Each row below holds a small network's activations on one input, seen along a few directions.
Each table varies a few parts of the input and shows all the possible inputs, shuffled.
A made-up example of a description, with smaller parts first: one of 6 places along a line, together with either a single point or one of 11 places along a line or (one of 3 separate values, together with one of 8 places around a ring).
Shared parts are said once, and a part with two or three values counts as separate values.
In the rows, zero is written as 128.

Other details of the inputs vary at random and push rows far along two fixed directions, the same in every table; ignore that.

A family of inputs:
r1: [156  91  98 113 133 174  78 164 130  96 220  91 132  84]
r2: [127  89 102 115 134 180  76 204 129  98 192  87 143  91]
r3: [ 67 130 129 127 132 101 139 151 145 200  68 155 107 150]
r4: [137 108 109 128 133 185  96 160 118  94 182  91 135 105]
r5: [191 190 168 165 106  94 168  42 111  70 101 141 140 157]
r6: [189 116 119 103 157 164  73 150 126  87 197 107 161  83]
r7: [147 174 154 186  92  89 182  39 110 110  84 145 100 168]
r8: [137 103 122  87 157 159  97 170 129 101 142 125 157  94]
r9: [ 63 101 111  82 142  92 132 158 169 251  90 158 105 140]
r10: [151 180 163 200 100 106 201  41  92  76 103 136 118 161]
r11: [158 158 141 169  85 112 165  68 114  80 130 122 113 152]
r12: [152 156 150 181  99 128 179  74 108  82 123 126 126 147]
r13: [146 160 155 193 105 114 167  78  94  72 122 126 130 146]
r14: [158 135 136 158 102 125 146  88 112  95 135 112 126 136]
r15: [ 84 117 119 105 145  93 137 132 144 213 102 151 106 137]
r16: [143 105 112 141 128 185  80 169 113  69 196  85 145 100]
r17: [168  99 124  90 147 155  80 150 121  77 160 110 157  91]
r18: [ 67 111 106  85 132 109 117 158 156 221  89 138 105 148]
r19: [153 110 117  99 161 170  65 198 129  97 169 101 175  85]
r20: [157  88 103 116 146 174  71 165 104  96 192  73 144  83]
r21: [165 176 173 176 102  98 176  55 106  37  98 159 147 151]
r22: [ 86 141 129  78 158 102 136 164 160 211  61 162 137 142]
r23: [ 59 131 125 111 139 103 152 147 151 226  55 160  98 153]
r24: [ 66 118 111  93 135  98 130 140 164 229 100 158  97 150]
r25: [175 173 170 159 107  82 182  26 116  68 107 174 128 153]
r26: [ 75 115 114 100 145  97 128 142 159 233  90 161  94 138]
r27: [ 64 119 113  94 131 117 143 172 158 206  91 143 108 144]
r28: [142  92 114 134 132 177  87 180 117  87 184  87 152  93]
Description of these inputs: one of 4 places along a line, together with either one of 2 separate values or one of 5 places around a ring.
Question: The inputs of r2 and r11 match in every part but the place on the line of 4. If r19 is changed in the same way as r2 into r11, which row does it become?
Answer: r5
Question: Which other rows does r25 become when the choice among 2 separate values takes its other values? List them by row number.
Answer: r6
Question: List by row number the other rows that have the place on the line of 4 in common with r12.
Answer: r4, r8, r10, r22, r23, r27

A family of inputs:
r29: [ 86  98 109 105 142 144 110 180 133 172 118 115 124 118]
r30: [131  84 110 114 149 160  94 153 126  99 189 122 133  86]
r31: [161 124 129 134 114 154 117 128 115  64 162 107 142 115]
r32: [158 134 124 134 112 136 127 107 129 103 161 116 123 128]
r33: [105 109 113  95 132 120 106 160 149 168 124 131 125 128]
r34: [108 114 123  86 160 135 101 183 144 164 112 136 147 112]
r35: [ 95 128 126 137 123 108 139 127 130 175 100 134 109 144]
r36: [116 112 121  93 154 118 102 155 139 170 112 135 135 117]
r37: [142 112 111 138 128 161 107 138 117 123 173  95 119 110]
r38: [189 147 139 151 126 136 131  80 108  74 160 116 137 119]
r39: [ 75 173 151 129 106  62 193  99 158 187  38 185 110 189]
r40: [134 162 149 184 105 124 168  92 110  89 118 128 124 150]
r41: [164 166 160 163 114 107 169  63 106  75  98 144 136 146]
Question: Describe the family of inputs behind these rows.
Answer: either a single point or (one of 3 separate values, together with one of 4 places along a line)
Question: A walk changes only the place on the line of 4. It starts at r34 and steps to r41. List the rest of the walk in order.
Answer: r36, r38
